Each row below holds a small network's activations on one input, seen along a few directions.
In each table, some parts of the input vary, and every possible input appears once, in random order.
A made-up example of a description, with smaller parts first: one of 2 separate values, together with either a single point or one of 11 places along a line or (one of 6 places along a line, together with one of 8 places around a ring).
Shared parts are said once, and a part with two or three values counts as separate values.

Other details of the inputs shift rows strongly along two fixed directions, in all tables alike. That doesn't count.

Rows:
R1: [ 5 11 -1 -2 10  3  0 -1  1  8 13]
R2: [  6   5   5 -13   7  -9  10   7  -4 -15  -3]
R3: [ -1  -7  -2   5 -14   6  -2   6  -6   0  16]
R4: [ -2   2  -2  -1 -11   6   1  10 -14 -10   5]
R5: [ 11  -9   4  -6  -7   8   3 -13   5   5   3]
R6: [-15   6  -8   4  -9   2  15   6 -11  -3   2]
R7: [ -5  -5   2   9  11 -10  13 -10  -8   2   1]
R8: [ 4  4 16  3  8  1  3  5  4  1  8]
R9: [12  0 11 -5 -1 12  6 -5  3 10  1]
R10: [-43 -44 -73  33  31 -20  18  48 117  -4  -6]
R11: [  0  -6  11  -8  -6  -9 -10   5   0   6   0]
R12: [-10  -9   3  -3   5 -10   1  -5 -17  12  -3]
R13: [  2  -4   0   4 -17  -4   3  12  -4   1  13]
R14: [-17  -4   6 -12  -2  -4   0   3  -2  -2   0]
R15: [-11   5  -1   4 -13   7   5   5 -14  -7   6]
R16: [  3   3  -6  -9  -8   0   8  17 -15 -10   0]
R17: [  2   0   1   6 -13   1   4  17  -3   4  11]
R18: [-2 -5 12 -9 -2 -6 -5 11  2  9  3]
R19: [13 -2  8 -5 -6  3  8 -3  8  8 -1]
R20: [ 2  2 -8 -3  4 -2 -3 -9  4  2 16]
R21: [  5  -5   3 -14  -3   5  11  -5   4  -6  -2]
R22: [  7  13 -12 -17  10  -9   5   0  -9  -8   1]
R23: [ 6  2 -6 -1 -1 -9 -4 -8  2  0 11]
R24: [ -2 -11   9  -7  -7  -9 -12   3   0   3   3]
R25: [  7  -1  13   2  -1 -11   1   0   5  -4   5]
R26: [ -8  16 -11  -7   7  -6  14 -10  -8   0   5]
R27: [ -7   7  12  -3   2  -2   8  -6  -5 -12   4]
R28: [-15   3   6 -12   0  -5   5   0 -11   3  -4]
R29: [ -4 -11   9  -9  -4  -1 -10   1   0   5   8]
R30: [  1   4  10  -6   5  -4   5   0  -3 -15   2]
R31: [ 0  1  2  7 -8 10  1 15 -5  6 12]
R32: [-9  9  5  0  6 -3 15 -5 -4 -7 -3]
R33: [ 32  41  14  48   6  33 -77 -36 -34  -6 -64]
R34: [-4 -5 12 -7  4  1 -6 11  1 10  4]
R35: [ -2   3   0  -9  -4   4  21 -13  -3   3  -7]
R36: [ 13 -10   5  -6 -12   1   3 -11   4   3   2]
R37: [-18  -9 -51  80  36  24 -57  16  77 -11 -76]
R38: [ 24  48 -11  47  17  22 -63 -44 -50   7 -67]
R39: [ 1  4 -5 -2 10  3  1 -3  6  5 18]
R40: [ -3  -2   1 -19   4  -7  -4  12  -5  -5 -11]
R41: [ 8 -9  5 -4 -1 13  6 -7 10  8  5]
R42: [  7   7  -4  -4  -1 -11   0  -6   1   2  11]
R43: [ -2   0   3  -8  -6   7  11 -12   3  -2  -5]
R44: [ -8  -6  -8  12  -6  -3  11   1 -21   7   6]
R45: [-2 -4 -1  6 -9 12  0 11 -4  3 17]
R46: [  0 -13  -5   1   2  -2  20 -15  -2  12  -5]
R47: [ 11  -8   5  -6 -10  -2   7  -6  10   5   0]
R48: [  6  -4  11   3  -2 -10  -2  -3   4  -6   7]
R49: [  3  -6  -1   5 -19  -2  -2   8  -8  -1  14]
R50: [ -5 -10  11 -10   2   4  -7   7   2   8  10]
R51: [ -1   6 -10 -10   9  -4   4  -2   0  -9   8]
R52: [ 13   0   0 -20  -1   1  12  -2  -3  -6 -10]
R53: [ 6  2 14  3  4 -8  5  6  8 -1  6]
R54: [ -9  -7   6 -16   1  -4  -3   8  -2  -5   0]
R55: [ -8  13  -8  -6   5  -3   4 -10  -4  -4   8]
Description of these inputs: one of 5 separate values, together with either a single point or one of 4 places along a line or one of 6 places around a ring.
Changing only the choice among 5 separate values turns R45 into R37. The same change can be made to R44. Which row results?
> R7
List by row number the other rows that have the choice among 5 separate values in common with R36.
> R5, R9, R19, R21, R35, R41, R43, R46, R47, R52
Change only the choice among 5 separate values in R21. List by row number the other rows that result.
> R4, R30, R51, R54
Change only the place on the line of 4 in R40. List by row number the other rows that result.
> R14, R28, R54
Change only the choice among 5 separate values in R9. List by row number the other rows that result.
> R1, R8, R31, R34

Rows:
R56: [-35 -23 -19 -25   6 -30  54  32  26 -10  45]
R57: [-16 -68   7 -11 -27 -12  36  51  57  16  71]
R58: [-28 -17 -48  31  18   3  -8  19  54 -12 -54]
R59: [-29 -38 -32   3  16 -14  17  26  70  -9 -13]
R60: [ 22  23  -6  38  10  25 -48 -32  -3   1 -66]
R61: [ 24  27  -5  38  16  25 -56 -28   1   2 -57]
R62: [ 26  34  58 -59 -16 -13  17 -21 -81   2  53]
R63: [ 44  11  90 -42 -52  11 -16  -2 -86  16  56]
R64: [-23 -35 -18 -24   1 -20  64  12  35   2  38]
R65: [-32 -30 -27 -20   2 -24  65  15  29   2  45]
R66: [ 14  46 -18  50  11  27 -54 -27 -29  -6 -59]
R67: [ 40  40  59 -47 -17  -4  16 -39 -89  11  57]
R68: [-31  -6 -51  36  19   2 -14  15  34 -11 -49]
R69: [ 23  36   9  30  13  24 -70 -22 -18  -6 -66]
What is each input in this table made of?
> one of 2 separate values, together with either a single point or one of 6 places around a ring
Change only the place on the ring of 6 in R62. List by row number the other rows that result.
> R56, R58, R59, R68, R69

Rows:
R70: [-36   0 -52  17  24 -30 -12  23  32 -22 -22]
R71: [ 55  68  36  -6   7   4 -57 -65 -74  -6 -64]
R72: [  2 -11  24 -50   0 -12  71 -42 -30  25  65]
R73: [ -6  -7 -25  -3  30  -3   5  18  64 -21 -41]
R74: [ -6   3 -60  26  13 -17   3  -2  46 -21 -11]
R75: [ -5 -10 -32  22  13  17  29   2  55 -20 -32]
R76: [ 53  77  10  12   6  29 -55 -72 -90  16 -20]
R77: [ -8 -17  36 -67  13 -22  55 -33 -29  20  44]
R78: [  2 -27 -11  55 -26  23 -34  12  19  15 -41]
R79: [  34   64   29   27   -3   31  -33  -75 -102   29  -44]
R80: [ 14  -4  48 -61 -11  -7  22   5  -4   9  47]
R81: [-19 -17 -19   2  25   5  10  10  56 -26 -47]
R82: [  11   59   30   12   12   19  -56  -47 -108   15  -44]
R83: [ 69  60  53   2 -22  47 -54 -48 -69  15 -23]
R84: [ 56  53 105  45  22  13 -91 -31 -55   5   2]
R85: [ -1   4 -48  19  14   7  10  20  54 -27 -11]
R86: [-30 -16 -25 -39   6 -34  75   8   1  23  96]
R87: [ -8   1  43 -60 -21 -13  21  26 -38   3  77]
R88: [  5 -20  20  82  34  -5 -27  20  77   2  33]
R89: [ 18 -53  20 -49 -34 -19  57  19  27  25  82]
R90: [-21   0  24 -51  -9 -42  54   0 -56 -10  51]
R91: [ 19  56  42  28 -14  43 -86 -14 -83  -2 -57]
R92: [  5  -9  54 -42 -43   4  56  -1 -40  14  70]
R93: [ -9 -35 -42  39 -20  10 -28  40  39   7   5]
R94: [-33 -30  -7  20   4   7 -13  35  50  -1 -33]
R95: [ 14 -22 -15  20  -1   6 -63  29  35  -1 -37]
R96: [ 35  66  54  -1  -8  28 -41 -35 -94 -13 -69]
R97: [-15 -16 -22   5  12   3 -32  38  63 -10 -11]
R98: [-17 -44 -32  50 -25  12 -17  39  33   8  -7]
R99: [-15  24 -38  24  23   7 -34  31  17 -25 -51]
R100: [  3  23 -28  16  26   8 -36  15  33 -31 -56]
R101: [-11  23 -33  51   4  29 -13  11   2 -23 -48]
R102: [ -8 -26 -14 -49  16 -30  83 -13  33  30  76]
R103: [ -5  18 -23  45   3  29  -4  -2  13 -18 -59]
R104: [-22   5 -66  35  10 -18   5  13  28 -16  -7]
R105: [ -6 -39  29 -49 -26  -4  75   7  22  10  81]
R106: [-17   1  11 -33  -8 -17  65 -17 -57  23  79]
R107: [  9 -35 -37  29 -15   8 -27  30  56   5   0]
R108: [  9  10 -26  38  -1  29 -42  13  38  -5 -18]
R109: [  6  24  19 -48 -21  -9  59   6 -48 -10  74]
R110: [  3 -47 -13   6   2  -3 -30  28  67  10 -27]
R111: [ 50  58  32   9 -14  22 -26 -82 -86  -7 -43]
R112: [-22  -9 -40  35  -5  19 -17  38  43  -2   9]
R113: [-20   7  14 -59  11 -29  34  -5 -48  17  68]
R114: [-11 -54  -4  14  -3   4 -28  19  61   6 -33]
R115: [-37 -18 -31  20  18 -25   9   9  36 -15 -49]
R116: [  7 -14  69 -70 -21  -8  38  -5 -25   8  55]
R117: [ -1   3  26 -41 -27 -30  78 -24 -48   3  54]
R118: [-26  -9 -49   6  43 -13 -16   3  48   2 -18]
R119: [  5 -65  27 -44 -40 -12  64  12  19  20  79]
R120: [-45 -22 -30  20  34 -11   5   3  37  13 -40]
R121: [  5  -1 -38  16  18  11  19   7  61 -17 -26]
R122: [-24  15 -25  34  18  14 -26  25   7 -27 -64]
R123: [ 43  23  71   5 -38  27 -74 -29 -91  18 -51]
R124: [-16  -5 -48   8  27 -31 -12  12  48 -26 -27]
R125: [-26 -22 -29   9  26 -18   6  -9  49 -20 -47]
R126: [-25 -62  25 -44 -31 -30  44  51  -1   9  70]
R127: [  9 -22  43 -59 -35 -19   8  28 -45  10  72]
R128: [ -2  -2  41 -33 -40   4  48  14 -49  10  82]
R129: [  31   69   15   30  -18   16  -34  -51 -111   -7  -36]
R130: [  2  -5 -50  23  19 -14  14 -11  55 -11 -25]
R131: [-20 -15 -37   3  47 -10  -3  -7  59  14 -32]
What is each input in this table made of?
> one of 2 separate values, together with either a single point or (one of 5 places along a line, together with one of 6 places around a ring)
Changing only the choice among 2 separate values turns R131 into R102. The same change can be made to R97. Which row results?
> R108
Start at R77 and move only the place on the line of 5, one step at a time. The first step leads to R125. Which rows follow, in order?
> R81, R116, R114
Change only the choice among 2 separate values in R119. List by row number the other rows that result.
> R114
Change only the place on the ring of 6 in R85. List by row number the other rows that result.
> R75, R101, R103, R109, R121
Change only the place on the line of 5 in R131. List by row number the other rows that result.
> R71, R73, R80, R110
